A small network was shown many inputs. Here are its activations along a few directions, one row for each input.
In each table, some parts of the input vary, and every possible input appears once, in random order.
A made-up example of a description, with smaller parts first: one of 8 places around a ring, together with either a single point or one of 9 places along a line or (one of 3 separate values, together with one of 4 places along a line).
Shared parts are said once, and a part with two or three values counts as separate values.
(in the rows, 128 means zero)

Other details of the inputs shift rows strongly along three fixed directions, in all tables alike. That doesn't count.

A family of inputs:
x1: [ 75 116 110 184 209 135 192 193 110 144 190]
x2: [ 96 106 128 112 114 159 147 162  99  57 176]
x3: [200 132 119 142 173 183  69 166 125 178 165]
x4: [ 86  78 160 171 150  41 204  98 104 170  81]
x5: [ 93 110  89  94  90 144 150 112 117  78 185]
x6: [ 66 118 108 130 104 161 176 149 131  62 163]
x7: [ 94 110 153 107  74 101 128 101  92  58 101]
x8: [169 159 124  81 108 214  85 159 163 105 176]
x9: [103  77 177 131 157  34 167  99 118 166  72]
x10: [175 135 127 153 131 116  98  76 154 197  52]
x11: [149 146 126 144 167  84 125 103 164 182  56]
x12: [ 80 115 129  98  95 158 166 151 158  81 168]
x13: [190 160 127  92  64 167  80  94 132  84  90]
x14: [187 147 150  67  64 150  89  98 155 104  96]
x15: [175 150 144 100  52 156  74  97 126 103 104]
x16: [ 79  99 127 178 188 131 189 173 115 162 181]
x17: [173 156  70 144 174 143  72 139 126 192 182]
x18: [184 141 119 155 179 179  61 190 115 180 187]
x19: [111 129 126 145 191 108 173 186 129 145 163]
x20: [185 159 135 154 137  88  85  94 118 175  54]
x21: [ 78 105 138  96 133 136 166 181 115  58 186]
x22: [163 145  99  55  85 134  89  81 154 107 132]
x23: [166 167 107 139 203 167 108 187 153 167 166]
x24: [140 150 119 175 152  87 109  98 136 182  59]
x25: [ 73 112 142 124  57 117 149  93 128  86 105]
x26: [ 78 128 145 118  73 105 148  90 109  65  92]
x27: [ 90 106 158 166 135  59 159  87 110 167  73]
Each input here is: one of 3 separate values, together with either a single point or (one of 2 separate values, together with one of 4 places along a line).
The inputs of x19 and x13 match in every part but the choice among 3 separate values. If x8 is changed in the same way as x19 into x13, which row does it become?
Answer: x16
Which other rows does x14 become when the choice among 3 separate values takes its other values? List them by row number.
Answer: x4, x15
Which other rows does x7 become when the choice among 2 separate values takes its other values? List them by row number.
Answer: x18
Which other rows does x1 become when the choice among 2 separate values takes its other values? List them by row number.
Answer: x16

A family of inputs:
x28: [ 78 108 149 101 101 142 169 135 132  81 155]
x29: [ 77 107 118 125  86 140 164 124 122  81 160]
x30: [ 75 115 117 123  85 134 163 136 123  77 153]
x31: [170 120 176 184 178  65  88 104  89 212  48]
x32: [126 137 139  95  49 113  96  53 139  99  58]
x33: [ 65 121 124 120  85 134 156 136 125  81 155]
x34: [ 85 118 147 108  96 139 176 141 130  77 152]
x35: [ 74 122 114 176 179 101 170 157 123 152 139]
x36: [178 127 146 161 178  69 128  93 141 223  47]
x37: [137 135 136  79  60 110 105  41 130  98  67]
x38: [ 97 107 118 151 181  84 177 157 124 155 158]
x39: [154 111 181 108  49 111  89  76  89  85  55]
x40: [144 138 159  83  65 122 118  64 146  87  45]
x41: [163 151 102 143 142 146  92 126 143 155 105]
x42: [ 77 111 118 177 174 104 169 141 120 163 156]
x43: [165 144 111 117 150 167 111 173 150 137 173]
x44: [145 142 144  77  58  96 107  60 141  90  64]
x45: [135 149 103 124 135 153 126 144 127 125 169]
x46: [ 78 116 130  95  99 120 160 137 129  77 164]
x47: [100 105 165 188 171  96 156 176  73 145 144]
x48: [169 121 130 147 186  53 109  83 141 223  60]
x49: [ 84 105 125  94  98 122 163 135 128  77 164]
x50: [ 92 104 110 156 178  96 179 143 113 163 160]
x51: [ 77 124 116 107 107 135 168 126 117  68 153]
x52: [168 133 153 158 178  69 122  93 143 228  48]
x53: [ 89 116 131 151 192  94 179 164 134 149 142]
x54: [125 144 107 142 125 163 119 144 134 130 166]
x55: [ 83 112 111 106 107 137 171 124 117  68 154]
x56: [ 95 104 126 150 192  95 182 163 134 149 143]
x57: [162 137 119 121 146 182 114 169 147 145 170]
x58: [141 138  98 123 135 155 129 143 126 125 169]
x59: [ 96 102 133 158 189 110 189 160 129 153 138]
x60: [ 80 120 113 182 180 106 176 147 121 151 144]
x61: [123 151 107 140 124 156 117 156 135 126 159]
x62: [173 123 141 149 181  56 117  95 148 225  53]
x63: [ 78 102 113 170 172 101 166 150 122 164 152]
x64: [230 182 126 131 137 243  15 195 112 119 169]
x65: [218 178  78 119 127 245  31 156 157 145 188]
x66: [100  84 161 180 176 101 151 168  74 149 148]
x67: [148 123 187 109  49 110  87  78  90  85  54]
x68: [168 134 121 184 169  67 117  78 133 222  53]
x69: [134 139 126 111 137 150 122 162 148 128 164]
x70: [218 199  82 127 123 240  36 164 156 141 184]
x71: [ 77 113 113 128  97 145 167 125 123  69 149]
x72: [ 83  98 136  91 103 130 164 136 136  78 160]
x73: [159 146  97 116 161 167 105 166 145 128 169]
x74: [155 116 176 110  59 117  92  78  90  72  44]
x75: [175 133 131 121 147 150 101 124 149 167 117]
x76: [163 145 107 140 131 142  89 125 142 167 116]
x77: [ 78 121 125  98 110 125 163 138 130  65 153]
x78: [168 155 109 125 142 136  95 115 135 166 125]
x79: [ 75 112 130  93 104 122 156 132 129  76 165]
x80: [221 184 102  89 140 231  31 175 171 143 186]
x81: [158 117 180 112  49 110  93  78  88  80  53]
x82: [138 145 124 115 138 149 126 163 146 123 163]
x83: [143 124 131  78  59 111 108  40 130  98  68]
What is each input in this table made of?
Answer: one of 2 separate values, together with one of 4 places along a line, together with either a single point or one of 6 places along a line
The inputs of x48 and x49 match in every part but the place on the line of 4. If x79 is changed in the same way as x48 into x49, which row does it become?
Answer: x46
The inputs of x56 and x43 match in every part but the place on the line of 4. If x74 is changed in the same way as x56 into x43, which row does it become?
Answer: x81
Which other rows does x45 become when the place on the line of 6 takes its other values? List them by row number.
Answer: x34, x44, x61, x70, x82
Which other rows does x78 become when the place on the line of 4 takes its other values? List them by row number.
Answer: x37, x45, x51
